Each row below holds a small network's activations on one input, seen along a few directions.
Each table varies a few parts of the input and shows all the possible inputs, shuffled.
Descriptions start from the smaller parts, as in this example, which fits no table here: one of 5 places around a ring, together with either a single point or one of 9 places around a ring or (one of 3 separate values, together with one of 6 places along a line).
Shared parts are said once, and a part with two or three values counts as separate values.

Other details of the inputs vary at random and push rows far along two fixed directions, the same in every table; ignore that.

A family of inputs:
R1: -4, -3, -17, 14, 6, -21, -3, 5, 10, 9, -12, 5, 3, 9, 18, 21
R2: -9, -11, 1, -7, -15, -6, -7, -12, -8, -10, 2, -7, 6, 16, 23, 5
R3: 13, 13, -17, 57, 34, -13, 53, 33, 46, 6, -2, 14, -14, 24, 8, 44
R4: -17, -19, 1, -28, -19, -5, -54, -29, -34, -4, -18, -13, 15, -6, 7, -30
R5: 4, 13, 34, -34, -13, 27, 6, -5, -22, -6, 25, -3, -3, -25, -38, -26
R6: 9, 9, -7, 31, 18, -5, 35, 21, 29, 1, 4, 7, -9, 16, 8, 31
R7: 2, 10, 24, -31, -6, 24, 3, -9, -24, -2, 21, -4, -2, -21, -34, -28
R8: 8, 21, 33, -35, -12, 29, 15, -5, -26, 2, 24, 1, -4, -30, -49, -29
R9: 5, 10, 7, -30, -10, 10, -11, -3, -15, 14, 15, 1, 5, -23, -11, -2
R10: -16, -25, -12, 11, 0, -13, -13, -8, -2, -25, -9, -8, 4, 24, 23, -6
R11: 17, 21, 12, -10, 3, 13, 5, 3, 3, 24, 7, 7, 0, -26, -13, 3
R12: -19, -24, -18, 9, -12, -22, -13, -13, -5, -13, -15, -5, 12, 39, 46, 12
R13: 7, 11, -10, 35, 19, -9, 40, 23, 27, 6, -1, 10, -11, 17, 6, 32
R14: 7, 4, -21, 38, 28, -9, 13, 24, 38, -2, -14, 5, -4, -1, -2, 13
R15: 4, 2, -29, 49, 29, -15, 19, 29, 40, -1, -14, 9, -7, 5, -1, 24
R16: 16, 24, 9, -1, 8, 6, 10, 11, 6, 26, 2, 10, -5, -20, -16, 9
R17: -15, -26, -4, -40, -27, -7, -56, -35, -29, -6, -7, -15, 24, 1, 33, -14
R18: 22, 36, 30, -23, 5, 33, 9, 5, -5, 24, 17, 4, -6, -53, -56, -22
R19: -16, -20, -9, 2, -16, -17, -14, -14, -7, -14, -8, -6, 11, 30, 39, 10
R20: -14, -37, -8, -22, -28, -9, -44, -32, -19, -8, -12, -13, 7, 25, 44, -11
R21: 21, 14, 7, 17, 15, 17, 31, 24, 25, 11, 8, 8, -24, -11, -31, -4
R22: 5, 21, 19, -28, -2, 16, -4, 0, -18, 14, 11, 2, -4, -39, -46, -20
R23: -28, -36, -21, 7, -8, -21, -29, -19, -15, -27, -21, -10, 8, 35, 37, -11
R24: -5, -6, -4, 19, 2, -6, 10, 6, 6, -18, -5, 1, -2, 14, 4, 0
Description of these inputs: one of 2 separate values, together with either a single point or one of 5 places around a ring or one of 6 places around a ring.
- The inputs of R24 and R19 match in every part but the choice among 2 separate values. If R8 is changed in the same way as R24 into R19, which row does it become? => R12
- Which other rows does R21 become when the choice among 2 separate values takes its other values? List them by row number. => R20
- Which other rows does R1 become when the place on the ring of 5 takes its other values? List them by row number. => R9, R11, R16, R17

A family of inputs:
R25: -4, -2, -13, 32, 24, -6, 29, 21, 21, -14, 6, 7, -23, 12, -12, 14
R26: -4, -20, -16, 5, -9, -17, -13, -6, 4, -12, -5, -6, 4, 24, 37, 11
R27: -1, 9, -2, -18, 0, 6, -13, 1, -8, 8, 4, -1, 8, -25, -30, -9
R28: 8, -6, 3, 20, 6, 2, 16, 3, 12, -6, -8, 0, -9, 16, 1, -2
R29: -20, -17, -15, 15, -6, -26, -13, -10, -9, -7, -23, -5, 6, 36, 38, 10
R30: 13, 15, 14, -11, -7, 12, 17, 4, -1, 15, 15, 6, -10, -9, -16, 5
R31: 13, 12, 13, -19, -7, 18, -12, 2, 3, 10, 6, -2, 0, -34, -23, -10
R32: -19, -20, -28, 17, 7, -30, -29, -7, -2, -1, -31, -2, 9, 18, 32, -3
R33: -1, 1, -11, 23, 15, -13, -12, 6, 4, 2, -17, 3, 7, 3, 9, 3
R34: -8, -5, -14, 20, 12, -12, 11, 3, 9, -13, -6, -1, 10, 21, 22, 22
R35: -12, -12, -17, 33, 11, -12, 14, 9, 16, -23, -8, 1, -3, 23, 14, 7
R36: 7, -1, -2, 1, -1, 1, 10, 4, 7, 0, 12, -1, 1, 4, 11, 9
R37: 10, 11, 21, -15, -4, 27, 16, 7, 0, -2, 20, -3, -12, -13, -26, -18
R38: -3, -6, 20, -31, -27, 21, -14, -16, -22, -12, 7, -10, 6, -5, -4, -33
R39: -4, -5, 21, -44, -30, 12, -26, -33, -36, 8, 9, -7, 3, -3, 3, -22
R40: 23, 26, 14, -23, 10, 28, 11, 8, 1, 32, 17, 7, -11, -44, -48, -12
R41: 19, 23, 11, 11, 17, 14, 31, 10, 23, 10, 17, 1, -9, -7, -10, 14
R42: 4, 16, -5, 29, 29, -4, 35, 15, 24, -3, 0, 6, 0, 11, 0, 29
R43: -2, -7, 22, -41, -22, 13, -43, -25, -25, 4, 2, -9, 10, -29, -5, -27
R44: -4, -2, -5, 27, 4, -5, 18, 5, 9, -18, -5, 6, 0, 12, 2, 0
R45: -8, -19, -5, -14, -13, -3, -18, -20, -10, -10, 1, -13, 16, 17, 33, -3
R46: -16, -12, -3, -7, -15, -12, -11, -10, -16, -3, -5, -3, 5, 15, 15, 4
R47: -1, 15, 14, -8, -6, 2, 14, 1, -10, 10, 6, 5, -6, -4, -14, 4
R48: -16, -16, -18, 5, -7, -24, -37, -8, 2, -15, -21, -8, 16, 6, 20, -2
R49: -9, -8, -13, 30, 10, -22, -15, 5, 13, -5, -21, 0, 11, 5, 16, 9
R50: 5, 10, -25, 33, 30, -11, 13, 23, 24, 13, -10, 10, -6, -3, -12, 16
R51: 13, 14, 23, -27, -2, 23, -15, -9, -14, 19, 6, 3, -2, -34, -22, -20
R52: 18, 18, 5, 7, 3, 10, 31, 21, 14, 13, 15, 11, -12, -8, -13, 16
R53: -11, -4, 20, -54, -29, 8, -21, -20, -43, -4, 20, -6, 16, -14, -6, -19
R54: 23, 19, 11, 15, 24, 16, 48, 35, 29, 9, 22, 8, -30, -6, -42, 6
R55: -23, -28, -24, 9, -4, -26, -16, -7, -6, -24, -14, -5, 19, 34, 47, 14
R56: -15, -21, 2, -3, -12, -6, -16, -25, -26, -21, -12, -11, 6, 18, 9, -20
R57: 11, 9, 13, -33, -3, 15, -11, -8, -14, 22, -1, 2, -5, -31, -20, -22
R58: 11, 21, -1, 22, 16, -5, 44, 29, 23, 9, 9, 16, -11, -1, -19, 29
R59: 7, 3, 0, 11, 0, -3, 12, 3, 10, 9, -3, 7, -10, 13, 8, 14
R60: -3, -12, -12, -20, -12, 6, -34, -11, -10, 1, -7, -8, 5, -15, 4, -11
- What is each input in this table made of? => one of 2 separate values, together with either one of 4 places along a line or one of 6 places around a ring or one of 8 places along a line
- Which other rows does R35 become when the place on the line of 4 takes its other values? List them by row number. => R25, R44, R56

A family of inputs:
R61: 5, -9, -5, 31, 17, -6, 19, 13, 30, -10, 0, 2, -14, 22, 6, 6
R62: -7, -4, 12, -26, -30, -6, -17, -25, -21, 0, 8, -7, 13, 10, 29, 7
R63: 29, 30, 27, -20, 5, 40, 15, 16, 2, 21, 15, 4, -5, -49, -47, -8
R64: -1, 1, -28, 46, 14, -26, 7, 15, 31, 11, -18, 12, -14, 17, 13, 16
R65: -8, -4, -31, 43, 29, -28, 0, 14, 30, -2, -19, 4, 2, 14, 20, 26
R66: -3, 16, -19, 31, 24, -23, 16, 21, 29, 14, -8, 12, -10, 1, -3, 15
R67: 21, 9, 5, 3, 5, 11, 11, 13, 16, 17, -4, 6, -12, -16, -17, -1
R68: -20, -18, 1, -6, -14, -8, -25, -29, -20, -16, -9, -14, 3, 25, 29, -23
R69: -15, -11, 13, -20, -16, 3, -12, -19, -36, -14, -4, -4, 13, 7, 0, -19
R70: -1, -7, 3, -9, -5, 13, 10, 3, -1, -17, 11, -4, -4, -5, -15, 0
R71: -11, -17, -7, -28, -19, -4, -17, -21, -22, 2, 7, -6, 12, 21, 32, 0
R72: -17, -16, 5, -26, -24, 2, -21, -13, -33, -24, 4, -12, 15, 5, 2, -16
R73: 29, 31, 24, -21, 14, 33, 14, 13, -4, 18, 19, 7, 2, -53, -50, -3
- What is each input in this table made of? => either one of 2 separate values or one of 5 places around a ring or one of 6 places around a ring
- Start at R69 and move only the place on the ring of 5, one step at a time. The first step leads to R68. Which rows follow, in order? => R61, R70, R72
- Which other rows belong to the same alternative as R62? List them by row number. => R71
